A small network was shown many inputs. Here are its activations along a few directions, one row for each input.
Each table varies a few parts of the input and shows all the possible inputs, shuffled.
Descriptions start from the smaller parts, as in this example, which fits no table here: one of 5 places around a ring, together with either a single point or one of 9 places along a line or (one of 3 separate values, together with one of 6 places along a line).
Shared parts are said once, and a part with two or three values counts as separate values.
In the rows, zero is written as 128.

Other details of the inputs vary at random and push rows far along two fixed directions, the same in every table; ignore that.

A family of inputs:
r1: [193  79 126 136 136 124 199 145 153 143  60 106 127]
r2: [215  94 116 118 126 116 190 141 179 145 101 104 126]
r3: [ 83 154 101  87 142 173  92 120  84 138 151 136  93]
r4: [187 106 138 140 146 111 210 150 161 119  62  96 137]
r5: [140 124 139 150 122 117 110 102 156 128 174 138 151]
r6: [128 130 128 126 115 123 127 140 129 119 118 137 124]
r7: [108 116 167 191  72  67 114 125 145 130 159 140 178]
r8: [165 133 105 105 194 166 164 136 129 115  62 109 101]
r9: [117 125 118 124 152 144 128 118 115 132 120 129 119]
r10: [100 117 161 155 111 102 112 119 131 130 147 134 162]
r11: [117 131 131 102 138 146 135 131 112 124 121 114 118]
r12: [ 91 175 103  77 149 171  96 135  87 113 139 139  89]
r13: [117 106 154 179  65  63 104 134 143 131 153 157 163]
r14: [137 100 135 164  75  85 108 134 142 145 133 140 145]
r15: [153 146 120 106 200 168 172 137 139  97  59 113 114]
r16: [ 80 174 113 115 179 175  77 107  96 111 140 142 109]
r17: [129  96 135 167  48  71  95 141 136 159 153 151 149]
r18: [222 100 120 125 164 130 201 129 181 127  86  99 129]
r19: [121 134 120 122 180 162 140 114 123 125  99 123 121]
r20: [ 71 183 118  96 141 165  93 120  83 109 163 128 101]
r21: [ 72 174 120 102 112 145  87 126  83 125 175 136 106]
r22: [124 118 134 112 107 125 136 141 115 140 129 122 124]
r23: [103 167 100  90 146 170  82 101 113 120 193 134 106]
r24: [102  88 170 182  50  52  99 127 138 147 176 146 180]
Description of these inputs: one of 4 places along a line, together with either a single point or one of 5 places around a ring.
Question: The inputs of r16 and r14 match in every part but the place on the line of 4. If r19 is changed in the same way as r16 into r14, which row does it become?
Answer: r1
Question: A walk changes only the place on the ring of 5. It starts at r22 and steps to r21. List the rest of the walk in order.
Answer: r12, r17, r3

A family of inputs:
r25: [ 91  98 152 202  44  58  55 115 136 145 194 176 176]
r26: [ 64 200  67  35 145 209  35 111  57 136 213 146  57]
r27: [164  94 108 120  57  96 122 140 139 171 162 135 123]
r28: [140 100 139 171 117 106 135 120 147 143 114 133 151]
r29: [129 117 160 149 103  95 134 128 144 125 149 131 157]
r30: [ 35 200  96  75 167 195  37 115  54 111 172 155  81]
r31: [136 108 124 137 131 125 153 139 125 143  89 123 126]
r32: [ 24 212  94  81 196 214  25  91  56 101 179 152  79]
r33: [142 120 139 140 154 127 154 116 144 120 120 111 145]
r34: [ 80 116 170 203  41  52  79 118 135 141 201 160 182]
r35: [124 102 148 150  71  86 139 139 126 144 137 122 151]
r36: [136 106 128 145 106 103 130 145 129 137 107 140 134]
r37: [136 107 126 119 129 128 154 140 120 141 100 112 123]
r38: [150 111 146 141 146 119 153 117 155 120 123 123 151]
r39: [160 129 132 112 172 146 192 136 137 112  83  91 123]
r40: [127 127 145 155 116 100 139 135 138 115 119 128 142]
r41: [ 41 199 113  88 182 192  46  92  85  97 192 148 105]
r42: [170 110 118 141  86  98 116 120 165 150 179 135 137]
r43: [156 143 114  97 171 160 181 153 120 112  50 101  96]
r44: [ 84 109 165 165  32  64  79 128 120 149 197 157 167]
r45: [216 113  97  99 161 150 188 131 170 134 103  99 106]
r46: [ 39 188 107  76 185 203  47  89  71 110 191 149  92]
r47: [141  93 144 137  97  99 138 140 137 146 121 132 144]
r48: [158 103 133 140 132 122 142 128 153 131 100 128 140]
r49: [ 24 225 111  81 184 198  44 105  59  89 184 143  86]
r50: [161 138 131 104 181 155 191 136 135 109  80  89 118]
r51: [154 135 124 127 198 157 180 120 145 111  76 106 124]
r52: [152 116 144 146 147 120 156 118 152 124 116 110 151]
r53: [172 121 116 119  89 107 140 137 150 140 161 121 121]
r54: [ 14 212 101  76 166 204  53 107  44 111 181 142  80]
r55: [ 33 209 106  62 158 198  52 116  58 105 177 143  82]
r56: [ 87 108 170 214  54  51  73 106 146 144 200 163 191]
r57: [162 104 114 123  47  93 135 144 137 161 165 128 124]
r58: [171 116 122 105 188 164 174 126 145 120  75 109 116]
r59: [128 106 146 146  70  87 130 144 136 137 129 136 148]
r60: [137 121 121 125 136 128 140 145 121 131  82 125 115]
r61: [ 83 114 153 181  29  60  71 134 118 142 186 166 163]
r62: [169 100 106 133  76 106 108 123 153 162 169 139 127]
r63: [148 102 129 156 142 124 152 120 145 138  94 125 139]
r64: [127 122 148 163 117 101 150 129 140 125 123 126 150]
r65: [166 124 109 118 194 162 171 130 138 116  51 110 106]
r66: [164 115 117  98 166 153 185 146 125 134  64  94 109]
r67: [ 40 208 106  95 193 196  45  93  78  93 186 152 100]
r68: [183 119 100  92  94 129 158 149 135 150 127 112 101]
r69: [166 111 118 114 182 159 178 127 139 126  73  98 117]
r70: [168 130 132 110 194 158 178 122 151 108  88 106 127]
r71: [161 120 112 108 177 160 184 144 127 133  50 104 106]
r72: [162 129 135 104 177 150 189 135 141 107  85 102 121]
r73: [163 148 122 106 187 160 178 142 138  99  71 107 112]
r74: [140 135 135 145 162 130 139 119 145 110 103 123 137]
r75: [212 112  78  82 165 171 179 132 154 144  93 101  86]
r76: [ 41 210 111  78 195 205  45  92  81  94 189 145  98]
r77: [ 88  95 168 176  19  49  84 129 127 152 197 159 174]
r78: [125 105 141 155 108 109 116 117 136 141 144 129 150]
r79: [155 113 126 146 142 126 137 128 145 126  98 134 135]
r80: [170 114 117  97 159 147 176 152 137 128  57 109 110]
r81: [133 128 132 134 108 116 134 146 123 126 110 132 129]
r82: [160 126 104  98 182 162 177 150 120 122  42 107  94]
r83: [134 118 144 169 129 100 130 120 151 119 121 133 153]
r84: [133 119 148 144 108 102 138 135 146 118 129 129 148]
r85: [124 124 146 161 102  94 124 133 140 118 140 140 152]
r86: [ 81 103 165 181  14  50  79 130 118 156 201 150 174]
r87: [132 116 156 155  90  88 128 135 150 124 141 134 158]
r88: [159 132 120 109 167 156 193 147 127 124  54  98 108]
r89: [143  97 137 152 110 106 126 126 151 135 121 137 147]
r90: [133 111 139 150  89  92 144 149 128 132 102 128 136]
r91: [124  95 144 141  88  94 123 136 130 147 139 139 145]
r92: [145 110 124 114 128 127 147 145 131 134  91 125 122]
r93: [204 124 100  87 149 148 194 144 154 129 101  94  98]
r94: [ 90 117 163 204  57  57  59 112 145 133 201 170 184]
Question: What is each input in this table made of?
Answer: one of 2 separate values, together with one of 5 places around a ring, together with either a single point or one of 6 places around a ring
Question: The inputs of r43 and r90 match in every part but the choice among 2 separate values. If r68 is changed in the same way as r43 into r90, which row does it become?
Answer: r57
Question: The inputs of r46 and r58 match in every part but the choice among 2 separate values. If r25 is changed in the same way as r46 into r58, which row does it become?
Answer: r79
Question: Which other rows does r33 become when the choice among 2 separate values takes its other values? List them by row number.
Answer: r52
Question: List by row number the other rows that have the choice among 2 separate values and the place on the ring of 5 in common with r52.
Answer: r42, r56, r70, r74, r76, r94
Question: A walk changes only the place on the ring of 6. It starts at r40 and steps to r85. List the rest of the walk in order.
Answer: r84, r72, r39, r64
